Each row below is a small network's average activation on inputs in which a field has the value named, seen along a few directions.
Related values have similar rows: they may be neighbours, one step apart, or belong to one group.
In the rows, zero is written as 500.
Strong random noise was added to every row along 12 fixed directions; ignore it. To show where, here is one row again and again, with new noise each time:
[526 452 706 536 493 609 338 689 302 599 642 511 647 558 587 479 409 351
 515 591 412 517 452 378 629]
[477 491 399 508 549 550 424 485 440 333 566 642 730 440 591 536 596 538
 571 334 637 411 425 569 306]
[388 500 694 506 643 329 477 437 432 389 738 678 505 457 544 583 542 475
 583 647 476 533 829 788 569]
[562 366 468 264 534 342 431 524 590 433 339 589 550 342 425 479 506 691
 406 631 490 530 544 658 475]
[443 457 547 502 507 513 416 543 734 560 676 535 528 536 523 518 550 519
 441 528 597 346 582 409 603]
[484 603 362 474 528 678 503 441 733 436 556 391 591 463 397 485 427 419
 459 388 555 411 266 402 645]
[438 429 394 501 504 459 469 620 440 544 354 560 651 549 573 606 577 695
 587 453 496 512 486 562 380]
[597 419 436 666 231 470 644 657 500 479 411 369 625 520 521 267 548 540
 530 635 661 467 547 457 701]
[555 440 520 416 584 555 400 480 505 371 620 560 700 318 485 359 472 432
 417 504 583 387 437 438 588]
[486 498 455 475 458 554 410 464 491 425 601 581 430 520 536 446 476 409
 466 418 502 377 377 418 421]
[476 488 469 452 657 376 371 533 482 343 437 667 554 293 449 426 477 594
 419 472 473 433 499 508 497]
[487 351 573 457 294 440 560 471 742 562 682 416 269 607 601 460 537 391
 452 758 589 456 767 741 556]
[500 399 405 465 497 616 482 449 372 518 480 422 401 500 625 442 462 329
 471 429 405 449 340 483 297]
[503 532 519 538 667 423 673 392 325 366 483 474 707 351 413 452 531 522
 609 547 460 576 572 582 665]


Values of S:
s3: [612 327 556 465 421 524 503 565 718 618 479 450 536 545 577 586 724 642
 427 524 709 466 581 480 285]
s12: [440 588 511 619 539 507 530 523 531 517 554 462 551 482 460 500 457 479
 529 486 555 447 588 495 723]
s14: [315 566 511 715 818 499 532 483 548 578 494 401 409 389 455 505 483 469
 467 409 385 421 572 299 656]
s8: [597 345 589 350 305 376 558 540 430 759 432 516 465 694 479 452 510 644
 479 681 475 535 581 289 591]
s1: [563 531 552 482 514 637 480 491 440 549 582 390 600 434 485 387 410 350
 431 492 493 425 386 338 601]
s9: [701 437 597 542 513 435 471 617 222 433 281 483 514 380 543 483 561 484
 486 498 404 636 433 515 223]
s5: [596 579 487 520 438 587 459 662 675 527 325 356 391 442 466 492 397 437
 379 485 507 664 398 583 394]
s2: [429 460 636 441 728 415 497 243 223 589 570 600 128 504 534 534 503 396
 441 478 188 540 514 373 278]
s10: [563 482 719 485 479 463 483 421 423 537 626 504 302 492 463 438 413 337
 448 627 420 479 632 495 625]
s13: [531 522 499 314 533 465 457 393 701 519 615 677 551 607 419 685 608 725
 505 477 632 485 510 501 418]
s6: [539 530 395 606 386 519 729 304 437 507 495 386 222 599 544 358 545 403
 490 371 507 452 462 290 327]
s11: [568 500 507 547 463 379 447 602 381 393 348 649 642 393 512 375 463 591
 493 507 597 526 559 541 529]
s7: [461 472 436 543 556 588 578 454 249 604 454 516 625 503 480 394 459 507
 561 440 434 498 456 259 617]
s15: [538 567 600 480 514 547 368 574 444 475 547 527 637 446 464 459 476 467
 476 480 523 538 480 409 583]
s4: [546 664 543 577 452 586 424 550 480 443 504 444 460 477 513 541 458 386
 498 417 524 557 430 496 435]
S is arranged as 3 separate groups.
List the group mates of s10, in the order listed.
Answer: s12, s1, s15, s4
List the group mates of s5, in the order listed.
Answer: s8, s6, s11, s7

Values of U:
u10: [375 407 412 625 398 667 431 646 606 711 452 353 307 675 639 515 419 384
 447 498 425 528 428 382 553]
u5: [565 522 603 447 262 496 348 604 821 417 638 450 291 555 585 483 379 352
 362 584 647 473 609 687 450]
u7: [614 671 227 378 510 544 655 283 352 223 247 540 617 346 431 556 411 514
 602 311 520 659 313 858 304]
u6: [421 108 143 164 476 625 463 437 767 558 372 390 723 317 634 413 588 652
 445 513 679 347 536 827 344]
u8: [417 613 442 587 470 203 475 556 536 342 403 710 351 437 357 355 501 786
 453 595 532 533 660 486 707]
u15: [343 722 683 631 560 465 242 871 481 631 525 556 622 625 485 687 394 573
 528 475 443 627 524 511 710]
u13: [450 605 359 222 595 508 636 321 579 325 510 612 421 440 335 497 406 509
 480 532 463 573 429 689 506]
u4: [418 560 332 249 388 407 452 454 613 525 288 741 224 737 247 629 366 745
 505 439 257 585 243 350 480]
u2: [379 499 368 583 511 550 511 416 418 592 543 494 434 523 603 514 477 477
 539 388 562 437 566 513 375]
u12: [610 480 555 512 644 737 365 686 715 663 303 242 733 323 298 515 378 552
 356 505 466 457 220 226 783]
u9: [356 432 559 384 525 350 613 324 348 399 805 760 834 557 501 422 535 694
 632 722 602 502 756 672 807]
u14: [441 509 479 478 511 452 357 484 143 372 509 597 323 459 657 571 486 326
 565 446 222 544 425 694 182]
u11: [570 594 708 444 681 226 750 296 570 403 669 445 502 453 271 591 567 504
 588 786 385 635 793 673 852]
u1: [378 556 388 430 183 377 318 661 568 365 343 709 300 565 560 395 271 445
 514 589 515 501 565 872 510]
u3: [620 601 581 376 244 564 290 634 686 339 560 527 292 551 370 472 202 282
 391 680 477 539 220 720 707]
U is arranged as 3 separate groups.
List the group mates of u5, in the order listed.
Answer: u7, u15, u2, u1
List the group mates of u3, in the order listed.
Answer: u6, u12, u14, u11

Values of L:
l15: [634 631 730 547 430 361 478 416 397 292 638 493 311 357 419 372 421 296
 443 691 520 702 704 740 592]
l4: [664 640 635 508 366 424 669 481 561 362 559 403 477 567 367 499 544 453
 547 710 544 729 499 694 666]
l11: [398 553 283 413 401 403 692 132 401 263 778 705 514 535 452 407 646 533
 705 447 648 287 649 590 568]
l1: [435 490 360 589 452 479 396 602 701 406 402 548 458 419 614 538 566 505
 473 394 550 407 553 665 387]
l5: [537 262 357 496 492 494 615 399 557 494 537 488 433 445 590 347 584 491
 395 460 627 344 558 391 345]
l10: [337 510 612 522 510 663 422 620 690 724 602 386 519 622 498 681 371 450
 537 725 378 674 538 704 788]
l3: [314 537 501 514 701 547 510 544 583 638 443 385 742 611 501 877 570 646
 680 394 451 600 526 606 558]
l7: [569 570 529 763 732 596 564 490 637 531 586 299 644 304 500 539 726 431
 446 301 649 324 484 284 347]
l9: [587 375 624 423 466 567 461 412 627 656 616 520 289 615 483 543 549 460
 434 556 536 407 510 341 487]
l13: [479 513 329 386 220 590 674 406 645 571 440 425 331 674 410 351 401 514
 493 478 493 448 413 399 664]
l8: [467 413 514 302 562 381 481 365 581 443 474 628 367 434 559 659 673 650
 451 492 543 566 699 683  93]
l12: [520 664 458 501 358 507 586 554 353 371 373 453 585 627 413 619 417 570
 631 471 438 631 330 701 501]
l2: [426 542 453 795 629 210 729 539 285 655 241 496 536 564 593 571 678 842
 682 407 474 539 729 405 431]
l14: [384 543 405 622 422 654 303 765 337 381 480 526 517 557 711 444 217 252
 546 486 400 593 305 698 390]
l6: [459 446 505 318 486 569 582 453 615 778 498 414 609 632 393 452 360 484
 476 643 460 455 474 329 881]
L is arranged as 3 separate groups.
List the group mates of l11, in the order listed.
Answer: l1, l3, l7, l12
List the group mates of l5, in the order listed.
Answer: l4, l10, l9, l14
